These are the activations of a small neural network, seen along a few directions. Each row is one input.
Each table varies a few parts of the input and shows all the possible inputs, shuffled.
Descriptions start from the smaller parts, as in this example, which fits no table here: one of 5 places around a ring, together with either a single point or one of 9 places around a ring or (one of 2 separate values, together with one of 6 places along a line).
Shared parts are said once, and a part with two or three values counts as separate values.
(in the rows, 128 means zero)

Other details of the inputs vary at random and push rows far along two fixed directions, the same in every table; ignore that.

A family of inputs:
x1: [160 119 124 185 107 189 119 109 142 150  86 126 107]
x2: [160 114 110 176 122 170  87  68 101 153 101 116  99]
x3: [102 140 107  63 152  43 211 149 179 181 166 231 114]
x4: [103 157 150  75  95  75 156 183 171 130 145 192 151]
x5: [154 112 108 132 178  85 158 139 108 159 161 133 102]
x6: [120 162 116 160  97 178  94  88 123 103  90 121 112]
x7: [156 122 146 129 170  79 168 219  98 117 164 135 114]
x8: [154 104 145  91 161 182  70  80 174 152  81 188 164]
x9: [103 104 103 130 117 150  88  71 139 158  96 104 147]
x10: [111 186 106 153  77 155  80 100  69  77 100  47 126]
x11: [121 121 116 134 134 177  45  87  37  90  94  21 136]
x12: [134 143  98 154 172 108 119 168  47  84 155  25 117]
x13: [125 101 118 135 123 187 113  96 205 178  67 159 180]
x14: [107 102 152 113 102 172  88 115 205 149  68 179 183]
x15: [ 87 137 140  70 141  82 132 158 111 117 173 125 118]
x16: [118 129 131 116 169  94 173 169  71 109 198 167  54]
x17: [ 87 119 112 109 165  85 151 173 144 114 155 118 122]
x18: [118 101 113 115 169  75 210 143 176 183 181 252  68]
x19: [143 145 110 179 158 115 129 163  50  82 161  56  65]
x20: [111 119 125 116  73 172 111  97 227 166  88 166 171]
x21: [138 139 133 203  62 197  77 120  43  75 104  65  97]
x22: [119 173  99 150  35 154  94 112  83 103 107  30 140]
x23: [139 120 115 185  80 194 127 101 143 137  96 137  91]
x24: [162 123 139 145 138 188  65  85  88 115 103 129 102]
x25: [100 102 150  82 136 174  74  78 188 154  76 181 157]
x26: [115 167  90 146  84  98 167 169  47  91 148  38  98]
x27: [112 137 114 148 162  89 186 180 114 100 192 152  52]
x28: [157 138 107 185 137 118 155 177  39 111 150  20  93]
x29: [120 173 130 155  44 165  72 121  44  74  86  42 146]
x30: [163 148 116 188 131 181  55 105  62  89 100  23 119]
x31: [104 170 131  98  82 155  85  85 215 139  89 181 168]
x32: [125 156 135 123 104 184  82  76  82 111  96 134 110]
x33: [ 88 118 110  79 137  66 163 136 177 173 170 174 126]
x34: [171  94 196 134 155  52 201 185 118  90 196 103 161]
x35: [ 96 171 139  59 124  75 136 155 101 115 172 136 120]
x36: [ 98 159  99  86 112  51 162 138 114 150 177 129 116]
x37: [ 80 145 113  95 148  51 170 196 134 104 193 116 112]
x38: [106 181 120 100 121  94 128 148   7  75 160  53  94]
x39: [184  76 181 141 131 141 123  22 211 166 113 162 194]
x40: [189  89 193 132 132 152  88  52 121  89 130  84 176]
x41: [113 147 134 121 125  75 195 211  88  98 164 158  92]
x42: [113 122 119 145 138 109 121 187  43  85 135  34 137]
x43: [135 121 106 134 174  86 198 199 110 145 164 107 123]
x44: [173  99 178 155 145  87 205 140 150 126 175  94 158]
x45: [162 123 149 178 102 185  84 126 106 115  87 127 121]
x46: [149 101 114 122 148 166  94  62 190 192  81 179 168]
x47: [107 103  91 112 179  78 159 137 110 157 154 115 124]
x48: [ 92 124 151  85 113  85 152 187 182 132 149 180 152]
x49: [151 109 152 127 131 180  87 119 190 155  68 183 188]
x50: [115 129 114 103 140  80 241 184 197 163 153 235  89]
x51: [171 117 145 121 152 177  66  89 114 126 101 136 130]
x52: [111 101 119 124 101 180 116  97 222 172  74 165 171]
x53: [116 109 124 118 154 176  86  89 213 153  72 169 177]
x54: [167  87 191 103 201  54 211 147 235 127 195 197 164]
x55: [127 130 113 127 101 169 112  48 180 183  80 213 123]
Each input here is: one of 5 separate values, together with either a single point or one of 10 places around a ring.
The inputs of x9 and x52 match in every part but the choice among 5 separate values. If x47 is changed in the same way as x9 into x52, which row does it become? -> x13
A walk changes only the place on the ring of 10. It starts at x29 and steps to x41. List the rest of the walk in order. -> x21, x45, x7, x49, x42, x14, x48, x4
Change only the choice among 5 separate values in x24. List by row number the other rows that result. -> x1, x2, x19, x45
Change only the choice among 5 separate values in x48. List by row number the other rows that result. -> x15, x20, x33, x37

A family of inputs:
x56: [150 109 129 139 157 130 140 114 134 148 127 148 121]
x57: [117 129 109 116 135 131 129 126 136 151 119 157 113]
x58: [147 104 142 124 150 115 135 119 147 136 136 128 154]
x59: [127 134 125 131 112 167  79  83 127 130  98 116 137]
x60: [122 129 146 114  96 163  97  91 186 142  86 155 173]
x61: [157 122 136 170 108 154 114 109 112 122 116  82 137]
x62: [121 124 127  97 152 116 153 139 170 160 132 215 114]
x63: [102 131 107  92 179  44 192 194 104 127 196 130  92]
x64: [120 144 114 133 134 106 123 144  49  93 159  58 100]
x65: [151  97 145 113 167 128 144  99 204 166 122 201 149]
x66: [116 119 131  90 147 128 131 111 203 167 118 211 139]
x67: [122 134 147 108 114 119 132 133 149 121 127 141 150]
x68: [146 127 116 168 153 126 123 145  30  93 149  48  92]
x69: [ 97 135 118  92 155  41 201 204 117 120 191 121 120]
x70: [154 113 133 172 114 169 111  87 136 139 103 117 130]
x71: [120 128 138 104 130 115 123 128 144 129 131 145 144]
x72: [152 108 148 140 133 162  86  97 135 120 102 109 160]
x73: [106 140 107 111 152  50 207 209 114 123 185 134  97]
x74: [116 145  97 156 113 115 138 152  55 100 148  61  88]
x75: [118 132 124 126 104 159  78  90 134 132  95 105 159]
x76: [124 123 140  91 155 109 148 133 174 147 141 202 125]
x77: [123 140 137 131  93 146  98 111 115 109 110  89 152]
x78: [120 137 134 134  81 174  77  84 141 124  83  97 169]
x79: [126 142 122 145  90 165 101 106 139 129  93 120 140]
x80: [117 135 125 127 109 142  89 106 109 118 112  87 148]
x81: [121 135 109 153  92 175  95  93 135 136  89 121 125]
x82: [122 150 106 164 105 126 127 147  37  88 146  47  87]
x83: [121 130 132 107 130 111 163 150 188 151 130 201 130]
x84: [149 129 131 168 132 119 137 163  61  92 152  53 108]
x85: [122 132 133 123 106 154  83  94 133 127 101 114 155]
x86: [151 118 133 175 124 167 108 111 106 117 112 100 117]
x87: [131 141 122 157  94 165 103 108 102 113 108 108 112]
x88: [146  97 159 108 139 124 151 116 215 161 123 186 173]
x89: [118 123 123  96 152 115 154 139 172 163 131 213 114]
x90: [135 147 131 152  88 159 102 117 106 108 107 100 128]
x91: [126 148 108 150 123 123 118 145  22  90 149  53  86]
x92: [123 129 143 104 130 116 122 128 142 125 132 147 142]
x93: [136 111 131 112 205  54 195 192 102 113 198 131  96]
x94: [107 132 103  99 174  53 197 199  97 133 189 149  79]
x95: [127 130 142 109 120 134 146 130 207 157 111 218 141]
x96: [120 132 119 132 118 135 138 129 144 138 122 157 112]
x97: [151 111 154 145 112 170  91 100 141 118  97  99 166]
The inputs of x96 and x89 match in every part but one. If x82 is changed in the same way as x96 into x89, which row does it become? -> x62
The inputs of x95 and x64 match in every part but one. If x73 is changed in the same way as x95 into x64, which row does it become? -> x63
What is each input in this table made of? -> one of 6 places around a ring, together with either one of 2 separate values or one of 5 places along a line
Change only the choice among 2 separate values in x70. List by row number the other rows that result. -> x86
Which other rows agree with x71 in the place on the ring of 6? List them by row number. -> x58, x72, x75, x80, x85, x92
A walk changes only the place on the ring of 6. It starts at x78 and steps to x80. List the rest of the walk in order. -> x66, x94, x74, x79

A family of inputs:
x98: [140 116 130 135 159 100 164 159 114 126 158 133 107]
x99: [140 128 136 148 130 120 115 141  64  85 144  43 133]
x100: [146 125 124 166 123 145 110 118  74 105 128  59 118]
x101: [140 113 134 129 159 107 161 149 141 136 150 154 117]
x102: [108 140 112 117 134  95 160 163 117 125 154 136 104]
x103: [133 104 137 100 175  87 177 151 170 153 158 183 130]
x104: [135 114 131 121 164  92 158 149 111 125 161 123 116]
x105: [104 135 120  96 140  94 155 150 139 139 147 163 115]
x106: [120 157 103 164  91 151  94 125  36  90 120  34 102]
x107: [105 136 133  92 134  94 152 162 148 128 148 160 131]
x108: [106 135 123  97 135  92 155 160 145 135 148 154 128]
x109: [146 128 131 164 110 163  78  97  74  99 107  34 146]
x110: [127 152 111 163  79 184  72  95  74 107  88  70 119]
x111: [143 130 127 151 138 122 112 130  47  90 149  49 112]
x112: [110 141 112 117 134  97 160 164 115 125 153 139 101]
x113: [134 114 129 121 162  89 161 154 121 128 160 118 126]
x114: [127 139 125 150  66 223  45  44 164 143  46 133 158]
x115: [130 140 134 134  75 219  35  40 155 139  50 138 158]
x116: [141 120 143 133 140  90 174 163 128 119 161 120 129]
x117: [146 101 149 123 138 163 121  88 224 171  94 213 156]
x118: [153 103 151 126 137 172 117  90 219 172  87 225 150]
x119: [115 125 131  98 114 159 107  87 214 171  86 212 155]
x120: [112 143 125 118 115  89 168 170 126 118 156 129 121]
x121: [111 134 120 108 120 126 124 124 153 143 120 150 137]
The inputs of x115 and x111 match in every part but one. If x108 is changed in the same way as x115 into x111, which row does it become? -> x109
What is each input in this table made of? -> one of 2 separate values, together with either a single point or one of 5 places along a line or one of 6 places along a line
A walk changes only the place on the line of 5. It starts at x114 and steps to x102. List the rest of the walk in order. -> x112, x106, x110
